A small network was shown many inputs. Here are its activations along a few directions, one row for each input.
Each table varies a few parts of the input and shows all the possible inputs, shuffled.
A made-up example of a description, with smaller parts first: one of 4 places along a line, together with either a single point or one of 9 places around a ring or (one of 2 separate values, together with one of 8 places around a ring).
Shared parts are said once, and a part with two or three values counts as separate values.

A family of inputs:
r1: [-42   8 -32  20   5  20 -11  -8  18 -37  -9   6   4 -29   1 -20  -1 -13]
r2: [ 63  -8  42 -45   5 -28  20   6 -16  42  15  -6  20  51 -15  26  16  13]
r3: [-32  -8 -52  26   6  38 -13 -27   6   6 -45   0 -32   3  12 -34 -16   6]
r4: [ 43   5  43 -50  -9 -46  -2  17 -17  11  39  -6  26  41 -22  23  24 -12]
r5: [-19   0 -30  33  13  37  12 -13  15  -4 -29   8  -5 -22   5 -16 -12  11]
r6: [  8  -2   3  16  12  21  22  -1  11   3  -7   7  18 -20  -6   6  -5  18]
r7: [-14   9   3   7   1   3   0   7  12 -29  15   6  25 -28 -11   2   4  -6]
r8: [ 16   9  28 -18  -3 -21   4  15  -2 -12  30   2  32   0 -19  18  14  -7]
r9: [ 38  -2  29  -9   8  -3  26   6  -3  19   8   3  25   8 -14  22   5  18]
r10: [-54   2 -53  16  -5  21 -37 -20   6 -26 -24  -1 -25  -4   7 -38  -6 -19]
r11: [ -6 -14  19   5 -34 -43 -20  18 -32  28   6 -19 -86  -1  61  11 -23  -9]
Q: Describe the family of inputs behind these rows.
A: either a single point or (one of 2 separate values, together with one of 5 places along a line)
Q: Change only the place on the line of 5 in r9. List by row number the other rows that result.
A: r2, r3, r5, r6

A family of inputs:
r12: [-28  -2 -18  15 -13  -1 -21  -3  -5  -6  -9  -5 -37  -8  21 -13 -11  -9]
r13: [-25  -9 -21  23 -16   0 -18  -4 -14  14 -23  -8 -68  -3  42 -14 -22  -4]
r14: [-16  -3 -19  14   1  16  -4  -7   4   0 -15   1 -13  -8   7 -12  -9   2]
r15: [-16   5 -15   5   7  12  -2  -6  12 -18  -3   5  14 -10  -8  -9   3  -4]
r16: [ 91  -7  87 -64  -7 -66  26  30 -30  52  49 -12  25  54 -14  55  21  11]
r17: [-21   3 -16  10  -4   6 -12  -3   3 -13  -4   1 -10  -9   4 -11  -4  -8]
r18: [ -1  11  -4   2  15  18  12  -3  19 -25   5  11  48 -12 -29  -2  12   0]
r19: [-10  -1 -18   9  12  22   6 -10  13  -5 -14   5  11  -9  -5 -10  -2   6]
r20: [-31  -4 -18  19 -20 -11 -26   1 -14   2 -11  -9 -64  -7  39 -13 -18 -14]
r21: [-21  -7 -21  19  -9  10 -13  -8  -5   6 -21  -4 -40  -5  23 -14 -16   1]
r22: [ -4   2 -12   8  16  25  12  -9  15  -9  -9   8  29 -11 -17  -4   3  10]
r23: [  5   5  -7   5  20  28  20  -8  21 -12  -5  11  45 -11 -27  -3   7  11]
r24: [ 86  -1  89 -68 -13 -74  18  35 -32  37  59 -11  28  51 -15  55  27  -1]
r25: [-10   8  -9   4  11  15   3  -5  13 -22   1   8  32 -12 -20  -3   8  -1]
Q: Changing only one part turns r17 into r14. The same change can be made to r20. Which row results?
A: r13
Q: Describe the family of inputs behind these rows.
A: one of 2 separate values, together with either a single point or one of 6 places along a line

A family of inputs:
r26: [ -1   3 -23  -2   6  30  -3 -15  15  -8  -8   7  30  11 -31 -23   6   1]
r27: [ -3 -19   1   5   8  23   4 -14  11  17 -16  -3  16 -12 -11   1 -12  36]
r28: [-24 -17   1   0 -10  -4 -22  -3  -8  16  -4 -14 -15 -11  10   3 -15  16]
r29: [-14  -1 -13 -18 -19 -24 -30   2  -7  -2   4  -9 -43  25  19 -21   1 -31]
r30: [ 13  10   0  28  12  10  32   4   9   6 -11   9  -7  -8   8   2  -6   5]
r31: [-23  13 -24  -6   6  13 -21  -8   8 -36   7   7  39   3 -41 -17  16 -13]
r32: [-21  -7 -16 -12 -28 -13 -43  -2 -14  -1   0 -12 -35  22   6 -23  -5 -19]
r33: [-16   0 -20   0  -6  -1 -23 -13 -19   9 -17  -5 -21  26   0 -10  -2  -4]
r34: [ -9 -14  -2  -2   5  28   2 -10  22  -6  -2   2  36 -25 -20  -5  -5  20]
r35: [-12   6   5  14 -22 -27 -12  13 -11 -12  10  -3 -54 -10  41  -1  -8 -26]
r36: [  4 -11   3   2  18  12  22 -12  15  12 -18  -2  11  -9   8   7  -4  25]
r37: [-15  20 -21  -9  18   2  -5  -8  12 -40   4   9  33   7 -22 -11  25 -25]
r38: [-15  28  -3  17  10  -2  10  15  14 -44  18  14  24 -29  -9   1  11 -24]
r39: [  6   4  -3  32   3  22  17  -1   2   7 -14   9  -2 -10  -7   1 -12  18]
r40: [-14   7  -3  30 -12  -4  -7   3 -20   3  -8  -1 -34 -10  17   7 -12  -2]
r41: [ -2  -7   0  -4  16  17  20  -9  26 -10  -4   4  32 -22   0   1   2   9]
r42: [  6   0 -20   5  10  26   2 -23   1  11 -28   4  11  24 -18 -12   2  17]
r43: [-29 -23   6  -8 -27 -14 -37  -2  -9  -1   4 -17 -27 -13  24  -1 -14   5]
r44: [  3 -18   0  -3   9   6  11  -1   5  20 -11  -6 -15  -9  22   2 -10  15]
r45: [-17 -10   3  -5  -2 -15  -7   2  -2  15   0 -13 -21  -8  24   4  -9   5]
r46: [ 83 -12  94 -71  -7 -64  16  33 -17  46  62 -11  49  36 -24  56  23  17]
r47: [ 88   3  73 -72  -4 -58  12  26 -24  39  55  -9  40  71 -39  41  31  -4]
r48: [ 13   5  -3  26   7   6  27   5  -8   7 -15   6 -34  -9  29   6  -8  -3]
r49: [ -3 -24  -1   3   3  19  -1 -12  -5  18 -20  -6  -9 -12  11   5 -14  28]
r50: [-24   5  -1  -9  15   0   1  -2  19 -38  11   2  42 -29  -8   8  13  -4]
r51: [ -9   6 -18  -7   0 -13 -12  -3  -9  12  -9  -5 -29  28  10 -13   3 -18]
r52: [  4  -7 -24   1   1  19  -8 -12 -10  18 -22   0 -15  24  -5 -16  -5   7]
r53: [  6  -2  -7  30  -5  16   9   5 -11  12 -13   5 -28 -12  11   1 -16   9]
r54: [-23 -17   8 -14 -19 -25 -23   3  -3  -3   9 -15 -34 -10  38   0  -9  -6]
r55: [  6  16  -2  23  12  17  32   3  16 -20  -2  16  14 -21   4  -1   3  -9]
r56: [-31  -3  -4  -6   3  11 -17  -3  16 -33  13   0  47 -33 -28   2   5   7]
r57: [ -7  13   0  23  -5 -17   4  13 -11   6   1  -1 -40  -9  27   3  -9 -15]
r58: [ 13   6 -18   1  19  15  16 -17   8  10 -26   5   5  27  -4 -10   9   4]
r59: [  6   9 -21  -6  16  19  11  -9  22 -10  -6   9  24  14 -17 -22  13 -12]
r60: [ -1   9  -6  26   1  28  14   2  13 -15   0  15  19 -24 -15  -6  -5   3]
r61: [ 11  -1 -22  -4  10   8   6  -7  -2  17 -19   1 -22  27   9 -15   2  -6]
r62: [-22  21  -7  21  -1  11  -5   9   7 -42  15  13  29 -32 -24   0   6 -12]
r63: [-18   0   1  19 -32 -15 -26   8 -17 -11   5  -5 -47 -13  27  -1 -13 -14]
r64: [ 90   8  90 -47 -10 -64  36  40 -33  29  57  -1  32  36 -19  56  24   2]
Q: Describe the family of inputs behind these rows.
A: one of 3 separate values, together with either a single point or (one of 2 separate values, together with one of 6 places along a line)
Q: List by row number the other rows that have the choice among 3 separate values in common with r27.
A: r28, r34, r36, r41, r43, r44, r45, r46, r49, r50, r54, r56
Q: Change only the choice among 2 separate values in r48. List by row number the other rows that result.
A: r53
Q: Change only the place on the line of 6 in r26. List by row number the other rows that result.
A: r31, r32, r33, r42, r52
